Read these off the matrix that follows.
1) The entry directly above +0.59?
2) The 5th entry in reading order?
3) The second-last entry, reading row by row?
4) The second entry in reading order?
5) The entry directly below +0.53?
6) The entry directly below +0.74?
7) The 1st entry in reading order?
8) The median of all entries?
+0.74,-4.61,+6.79,+2.94,+0.51,-1.31,+0.46,-2.30,+0.05,-5.09,-2.85,-2.01,-4.48
+2.30,-4.41,+5.10,+0.52,-0.09,-0.96,+0.59,-2.03,+1.37,-2.79,-2.57,-1.02,-2.89
-0.75,-0.79,+0.30,+4.47,-0.52,-1.74,+0.80,+1.03,+2.45,+0.54,+5.30,-3.31,-2.59
+2.01,-4.49,+5.41,+0.83,+0.00,-0.96,+0.57,-1.99,+1.14,-3.14,-2.43,-0.80,-3.33
-0.77,-0.77,+0.31,+4.25,-0.56,-1.83,+0.88,+1.08,+2.44,+0.58,+5.30,-3.39,-2.71
+2.26,-4.34,+5.04,+0.57,-0.11,-0.92,+0.54,-2.08,+1.43,-2.64,-2.47,-0.94,-2.94
+2.20,-4.41,+5.22,+0.52,-0.04,-0.94,+0.60,-2.02,+1.29,-2.72,-2.54,-1.00,-2.98
+0.71,-4.53,+7.05,+2.86,+0.44,-1.18,+0.53,-2.21,-0.05,-4.94,-2.83,-1.92,-4.54
-0.71,-0.75,+0.22,+4.36,-0.58,-1.85,+0.85,+1.03,+2.61,+0.56,+5.12,-3.44,-2.61
1) +0.46
2) +0.51
3) -3.44
4) -4.61
5) +0.85
6) +2.30
7) +0.74
8) -0.56

Questions about the grid below. Rows and columns are numbered from 0.
1) The entry at row 2, column 0?
2) The bottom entry of the column that holds the smallest entry?
3) The entry at row 1, column 0?
4) The top-left entry?
5) The bottom entry of the column that holds the largest entry?
6) The entry directly below +1.23?
7) The entry at row 0, column 1?
8) The entry at row 1, column 1?
-0.86,+0.10,-0.22,-0.95,-0.66,-0.57,-0.46,-0.35
-1.38,+2.64,-2.67,+3.16,+0.78,+0.70,-1.26,-0.86
-1.45,+0.85,+3.78,-4.17,+2.26,-5.86,-0.10,+1.45
+6.60,-1.22,-4.05,+5.57,-2.71,+0.71,+3.77,+1.87
+0.31,+0.09,-0.19,+0.65,-0.10,+0.68,+2.06,+2.99
+2.96,-0.72,-1.33,+2.44,-1.04,+0.50,+1.59,+1.10
+1.77,-0.78,+0.32,+1.56,+0.39,-0.28,+1.94,+1.09
+1.23,-0.58,-0.02,+1.33,+0.21,+0.55,+1.79,+1.72
-0.31,-0.79,+4.50,-4.85,+0.18,-4.43,+1.65,+0.83
+0.85,+0.28,-3.35,+1.92,+1.20,+3.90,-0.15,+0.84
-2.62,+0.22,+1.48,-2.14,+1.02,-0.50,-0.71,-0.45
+0.72,-0.28,+0.40,+0.94,+0.28,+0.10,+1.50,+1.87
+0.29,-1.60,+2.65,-4.04,-0.13,-5.10,+1.37,+0.00
-0.80,-0.22,+4.51,-4.09,-0.47,-6.65,+1.40,-0.54
1) -1.45
2) -6.65
3) -1.38
4) -0.86
5) -0.80
6) -0.31
7) +0.10
8) +2.64

Questions about the matrix below.
1) Read off the entry just right of the largest entry.
2) Read off the maximum.
array([[ 0.2,  0.1, -0.3,  0.5, -0.3,  0.1,  0.2,  0.4, -0.5,  0.3,  1.0,
        -0.6, -0.1],
       [ 0.2, -0.1,  0.2, -0.4,  0.6,  0.1, -0.6, -1.0, -0.4, -0.4,  1.0,
         1.0, -0.1],
       [-1.5, -0.8, -1.4, -1.0,  0.1,  0.6,  0.4,  2.0, -1.6, -0.2,  1.2,
         1.6, -2.1],
       [-1.6,  0.0,  0.4,  0.4,  0.0,  0.2,  1.3, -0.5,  1.2,  0.4, -0.6,
        -0.8, -0.6]])
1) -1.6
2) 2.0

W = ((49.1, -10.4, -287.4, 239.8, -58.9, 7.6, -93.5, -23.2, -27.5, -130.6), (46.9, 42.1, 226.8, -43.4, 55.1, -44.4, 150.0, -152.9, 57.6, -34.4), (-30.9, -12.1, 265.8, -251.5, 35.6, -9.8, 152.6, -6.4, 3.4, 107.3), (68.1, 42.3, 66.4, 118.9, 18.0, -22.8, 80.9, -151.7, 74.3, -104.5), (24.7, 22.5, 128.7, 21.9, 8.5, 5.5, 93.8, -87.0, 87.8, -32.0), (-12.1, 42.9, 41.7, 132.7, 7.3, -22.9, -83.8, -93.7, 109.6, -85.5), (39.2, -25.5, 5.0, -65.2, -9.1, 3.6, 124.9, -13.9, -54.9, 9.8))
The 3rd largest entry: 226.8
Give the entry just left of -287.4.
A: -10.4
The second largest entry: 239.8
Give the minimum.
A: -287.4
The entry just left of 87.8: -87.0
The first entry in reading order: 49.1
Give the entry just right of the largest entry.
A: -251.5
The 3rd smallest entry -> -152.9
Give the maximum.
A: 265.8
The entry just right of -30.9 -> -12.1
The entry just left of -27.5 is -23.2
Give the entry just right of -23.2.
A: -27.5
The entry just left of 109.6 -> -93.7
The entry just right of 80.9 -> -151.7
Give the entry just right of 42.3.
A: 66.4
Give the entry just left of 7.3.
A: 132.7

arr =  262   -27   332   399  -577  -285   688    21   245   498
The entry just left of -285: -577
The entry just right of the largest entry -> 21

Read these off the matrix that follows. Indices start at 0.
1) Give the entry directly below the smallest entry.
2) Give the bottom-right entry.
3) Give the entry in row 1 and column 0.
4) Give the entry just right of the largest entry.
5) Give the entry just left of the smallest entry.
6) Give the entry just right of +3.62.
7) Give the entry directly below +8.74.
8) Give the entry at row 0, column 0.
[[+0.15 +0.20 -0.91 +0.04 -0.91 +0.24]
 [-3.83 -4.22 +8.23 -2.60 +8.74 -4.83]
 [+0.11 +0.16 -1.32 -0.01 -1.37 +0.15]
 [+0.05 +0.06 +3.62 +0.12 +3.98 +0.64]
 [+0.07 +0.12 -1.77 -0.09 -1.86 +0.11]
 [-0.07 -0.24 +1.38 +0.23 +0.88 -0.41]]
1) +0.15
2) -0.41
3) -3.83
4) -4.83
5) +8.74
6) +0.12
7) -1.37
8) +0.15

[[-4.5, 44.0, -5.6, 36.4, 54.2, 21.5, 27.0, -4.5], [28.4, 28.1, 52.3, 55.5, 37.0, 77.3, 53.1, 54.7], [-90.1, 221.4, -167.0, 114.7, 260.3, -51.6, 61.5, -163.2], [16.9, 53.3, 5.4, 38.1, 56.9, 16.4, 32.2, 5.6], [30.6, 33.1, 37.1, 62.8, 35.4, 60.7, 61.8, 41.4], [38.2, 39.2, 39.4, 39.7, 39.9, 40.7, 39.4, 39.4], [85.0, 22.9, 102.3, 64.5, 15.3, 93.6, 75.0, 104.6], [110.1, 18.7, 131.3, 54.0, 6.7, 99.9, 69.8, 131.0], [107.2, 21.5, 128.1, 55.4, 10.5, 99.3, 70.1, 127.8], [24.5, 50.3, 14.8, 34.8, 52.5, 19.0, 30.7, 14.4]]
The first entry in reading order is -4.5
Give the third largest entry.
A: 131.3
The entry just left of the smallest entry: 221.4
Give the entry just left of the largest entry.
A: 114.7
The 3rd smallest entry: -90.1
Give the entry just right of 16.4.
A: 32.2
Give the entry just right of 16.9.
A: 53.3
Give the entry just right of 27.0.
A: -4.5
Give the entry just right of 69.8.
A: 131.0
The maximum is 260.3
The entry just left of 34.8: 14.8
Give the entry just right of 44.0.
A: -5.6

x =
array([-289, -312,  -66,  360,   21,   22,  165,  618,  444,   74, -731,
         29, -220, -414, -366])
The largest entry?
A: 618
The entry just left of -366?
A: -414
The median entry is 21
The entry just left of -731 -> 74
The entry just right of -731?
A: 29

Questions about the matrix below.
1) The minimum?
2) The entry just left of 171?
array([[207, 176,  65,  87, 123, 131, 117, 169, 217,  93, 171, 154, 159,
        190, 148, 126],
       [173,  87, 152, 151, 153, 102, 165,  76, 127, 193, 132,  89, 190,
        190, 117, 149],
       [139, 211,  82, 173,  77, 190, 229, 146, 187, 110, 145,  89, 112,
         91, 168,  93],
       [190, 105, 152, 108,  77, 146, 117,  53,  97, 210, 132, 154, 190,
        170, 158, 149],
       [105, 176, 117, 173,  93, 160, 165, 169, 217, 127, 145, 154, 143,
         91, 148, 115],
       [122, 158, 117, 130,  93, 146, 133, 169, 217, 127, 132, 137, 143,
        111, 148, 160],
       [122, 158, 169,  44, 153,  87, 133,  53,  67, 160, 158, 154,  96,
        111, 137, 104]])
1) 44
2) 93

+5.10,-0.36,+4.95,-5.42,-6.85,+7.27,+7.05,-3.11
The entry just left of +7.05 -> +7.27
Give the entry just right of +4.95.
-5.42
